[[115 128 135 124 130 147 136 135]
 [127 128 128 128 138 135 101 110]
 [138 128 129 132 117 157 122 126]
 [122 128 112 125 156 121 124 127]
 [111 128 152 122 129 149 120 122]
 [140 128 132 132 110 139 126 127]
 [138 128 130 131 114 135 126 127]
 [130 128 136 128 115 121 139 137]] → 137

[[131 126 125 128 129 130 128 119 128]
 [129 128 126 129 129 130 130 119 131]
 [121 131 138 135 141 115 117 119 138]
 [129 130 134 133 127 118 116 119 113]
 [127 127 127 125 126 132 134 119 140]
 [130 126 137 124 134 140 124 119 122]
 [128 134 124 128 137 129 126 119 119]
 [118 130 131 130 103 117 134 119 125]
 [123 137 134 135 127 122 125 119 123]] → 123

[[148 101 155 157 151 123 115 123 133]
 [119 145 111 106 117 134 133 127 128]
 [140 108 148 150 143 123 121 127 130]
 [133 118 138 140 134 125 125 128 128]
 [148 104 152 152 150 126 114 121 136]
 [141 118 137 123 142 138 116 116 139]
 [104 152 105 114 102 122 147 141 114]
 [127 130 126 122 126 131 128 126 129]
 [139 119 136 126 140 134 119 120 136]
 [129 133 123 115 128 136 125 122 133]
 [143 113 142 137 145 132 116 119 137]] → 137

[[129 127 132 132 125 121 137 127 108 119 124]
 [126 126 137 121 139 138 115 135 140 123 138]
 [130 126 127 132 121 131 130 126 141 137 128]
 [131 156 114 133 147 123 116 141 144 149 148]
 [129 127 132 133 125 122 137 127 108 120 124]
 [126 126 138 121 139 139 114 135 141 122 138]
 [126 125 139 120 140 140 113 136 142 122 139]
 [130 127 127 132 122 130 131 126 138 136 128]
 [129 125 128 132 120 132 129 125 142 136 129]
 [126 126 138 121 140 139 114 135 142 122 139]] → 139

[[128 132 137 127 139 131 126 134 124]
 [130 126 117 128 116 120 133 123 134]
 [126 130 138 128 139 136 123 132 122]
 [117 122 133 124 129 136 118 123 113]
 [131 134 140 129 138 133 125 132 126]
 [136 135 131 132 131 125 132 130 135]
 [124 121 119 127 121 127 128 126 128]
 [126 124 125 128 122 130 127 122 128]
 [131 134 131 129 134 125 130 132 129]
 [153 140 130 139 127 124 142 131 155]] → 155

[[149 146 148 128 116 116 130 126 117 132 145 131 115 117 127]
 [105 109 107 132 143 139 131 134 137 130 110 130 139 138 133]
 [119 119 119 141 131 118 141 151 119 136 119 137 118 119 146]
 [ 98 104 101 148 146 121 147 156 122 140 106 141 122 123 152]
 [129 129 129 139 134 131 139 129 131 147 129 144 131 131 131]
 [148 146 147 104 112 135 104 103 134 106 145 106 134 134 103]
 [137 136 137 143 124 111 143 144 113 144 136 143 111 112 143]
 [127 127 127 123 135 149 122 112 147 130 127 128 149 148 115]] → 115

[[115 140 132  99 128 128 105 136]
 [125 126 125  99 142 124 124 135]
 [130 127 122  99 134 131 139 117]
 [130 120 131  99 137 131 125 118]
 [137 133 116  99 124 137 118 135]
 [127 129 134  99 136 124 142 136]
 [130 130 134  99 124 127 134 139]
 [120 145 142  99 129 125 138 131]] → 131

[[140 124 139 141 140 141 142 139 140 140 141 143 141]
 [119 135 118 112 114 112 110 117 117 116 110 109 113]
 [136 120 137 143 141 143 145 138 138 139 146 146 143]
 [122 111 125 130 130 133 131 127 126 128 137 131 133]
 [141 124 140 143 142 143 144 141 141 141 143 146 142]
 [139 134 136 132 132 131 132 134 136 135 128 132 131]
 [116 130 117 118 119 119 118 118 118 117 120 117 119]
 [116 126 118 121 121 122 121 120 119 119 124 121 122]
 [140 129 138 135 135 134 135 136 137 137 132 135 134]
 [138 154 135 129 129 126 128 132 133 132 122 128 126]
 [140 127 139 137 137 137 138 138 138 138 135 138 136]] → 136
---
Input:
[[129 113 131 138]
 [115 120 132 155]
 [150 117 122 127]]
Output: 150

Input:
[[132 117 138 129]
 [132 138 124 131]
 [126 137 100 130]]
Output: 126

Input:
[[125 120 154 122]
 [131 117 134 145]
 [122 103 114 133]]
Output: 122

Input:
[[104 147 109 118]
 [125 122 136 148]
 [144 119 136 125]]
Output: 144

Input:
[[110 137 122  99]
 [147 134 100 129]
 [142 136 148 103]]
Output: 142

Input:
[[116 122 128 139]
 [136 105 104 136]
 [126 119 120 135]]
Output: 126

Input:
[[144 138 128 101]
 [136 157 117 105]
 [136 155 118 106]]
Output: 136

Input:
[[138 148 152 133]
 [128 156 157 143]
 [109 129 124 142]]
Output: 109
---
[[124 130 149 156]
 [131 152 103 126]] ans = 130

[[151 140 134 127 102]
 [139 124 121 110 124]
 [120 128 108 132 121]] ans = 121

[[131 132 130 119 142]
 [118 109 135 155 131]
 [118 136 127 127 146]] ans = 135

[[116 120 134 119 127 129]
 [113 108 119 105 107 111]
 [133 133 132 133 133 132]] ans = 105

[[120 133  99 133 120 124 124]
 [132 127 131 112 134 124 137]
 [118 129 125 125 109 132 122]] ans = 134

[[123 120 131 139]
 [135 139 134 103]
 [128 128 128 127]] ans = 139
---
[[150, 133, 122, 130], [151, 134, 122, 132], [148, 132, 121, 128]]	148
[[108, 151, 128, 102, 103], [142, 140, 144, 148, 102], [125, 105, 122, 117, 133]]	125
[[129, 117, 120, 135, 138, 140, 103], [133, 135, 135, 133, 113, 130, 129], [127, 118, 114, 141, 137, 137, 103]]	127
[[139, 126, 128, 130, 134, 130, 130], [116, 126, 123, 131, 135, 137, 137], [154, 126, 125, 135, 139, 135, 129]]	154
[[121, 129, 136, 118, 121, 100, 134], [128, 130, 130, 135, 129, 123, 128], [122, 124, 121, 125, 127, 121, 115]]	122
[[115, 120, 120, 112, 123, 137], [123, 143, 137, 110, 145, 128], [112, 132, 122, 100, 134, 112]]	112
[[139, 122, 121, 139, 127, 113, 139], [129, 129, 124, 127, 127, 149, 120], [137, 129, 127, 138, 122, 118, 128]]	137
[[141, 139, 142, 130, 139, 144], [112, 115, 125, 116, 125, 153], [155, 137, 145, 155, 99, 118]]	155
[[127, 119, 142, 131, 135, 148, 131], [121, 138, 116, 131, 124, 103, 131], [129, 120, 141, 128, 134, 147, 128]]	129
---
136  115  119  151  121  117  126  122  134  129  119  100  145  121
118  127  128  117  125  124  138  133  129  140  137  125  148  141
134  124  119  123  113  132  108  128  134  126  119  139  134  145
141  129  122  127  108  116  141  127  119  123  132  118  115  151
141  138  137  118  131  117  137  130  139  114  107  127  134  119
139  115  114  111  122  126  125  128  124  135  136  135  138  124
128  111  124  138  128  128  140  111  130  134  120  133  123  135
113  124  141  136  135  139  128  129  129  114  135  129  134  135
139  134  125  126  122  143  125  108  121  130  124  118  125  135
139  117  111  137  132  136  127  117  106  117  148  130  134  116
⇒ 145

100  111  137  139  140  107  147  130  133  115  132  124  119  139
128  128  128  128  128  128  128  128  128  128  128  128  128  128
128  128  128  128  128  128  128  128  128  128  128  128  128  128
147  139  122  120  120  142  115  127  124  137  125  131  134  120
109  117  134  136  136  114  141  129  131  119  131  125  122  136
100  111  137  140  141  107  147  130  133  114  133  124  119  139
156  145  119  116  116  149  109  127  122  142  123  132  137  117
100  111  137  139  140  107  147  130  133  114  133  124  119  140
137  134  125  124  123  135  122  127  126  133  126  129  131  124
156  145  119  116  115  149  109  126  123  142  123  132  137  116
⇒ 128

125  133  120  132  122  142  113
133  124  139  147  140  109  114
156  119  127  138  125  121  110
157  121  126  138  125  123  110
129  115  128  109  134  125  132
152  114  129  140  128  114  108
135  120  137  147  138  108  111
125  133  120  132  122  142  113
122  124  125  125  126  134  115
123  123  125  124  127  134  115
156  117  128  139  126  118  109
132  126  140  147  140  110  116
⇒ 110

128  132  115  134  137  114  130  150  138  114  129
135  141  114  143  149  108  145  136  127  102  114
116  118  128  125  120  125  111  147  139  138  141
130  134  115  135  138  115  133  147  137  112  127
117  117  134  122  116  132  111  134  133  145  139
122  126  118  131  131  115  121  153  141  122  135
132  134  129  135  138  123  139  114  116  121  115
119  117  138  121  115  136  114  125  128  147  137
133  136  115  136  140  115  137  142  134  110  124
119  117  138  121  115  136  114  125  128  147  137
⇒ 141

127  107  142  135  142  123  133  127
137  124  111  119  115  126  128  125
153  121  125  141  122  119  123  153
149  129  122  128  131  140  135  125
131  117  113  120  133  133  123  134
103  117  110  128  140  125  121  131
128  149  135  117  124  145  125  132
139  145  132  129  117  133  117  134
101  126  111  133  131  150  138  146
⇒ 153

114  135  133  127  137  128  119  126  123  136  131  137
128  123  127  132  119  118  126  121  134  133  124  128
128  136  127  126  120  120  118  125  128  130  126  127
121  123  131  136  114  116  130  132  135  127  133  128
124  132  126  124  129  133  138  114  128  129  137  130
135  129  133  124  132  127  147  136  111  134  126  132
137  122  133  125  140  119  136  128  130  141  129  125
121  128  119  123  127  142  123  141  118  122  122  119
126  141  126   99  124  128  127  126  122  144  136  108
144  119  134  123  127  128  133  129  131  133  129  130
⇒ 127
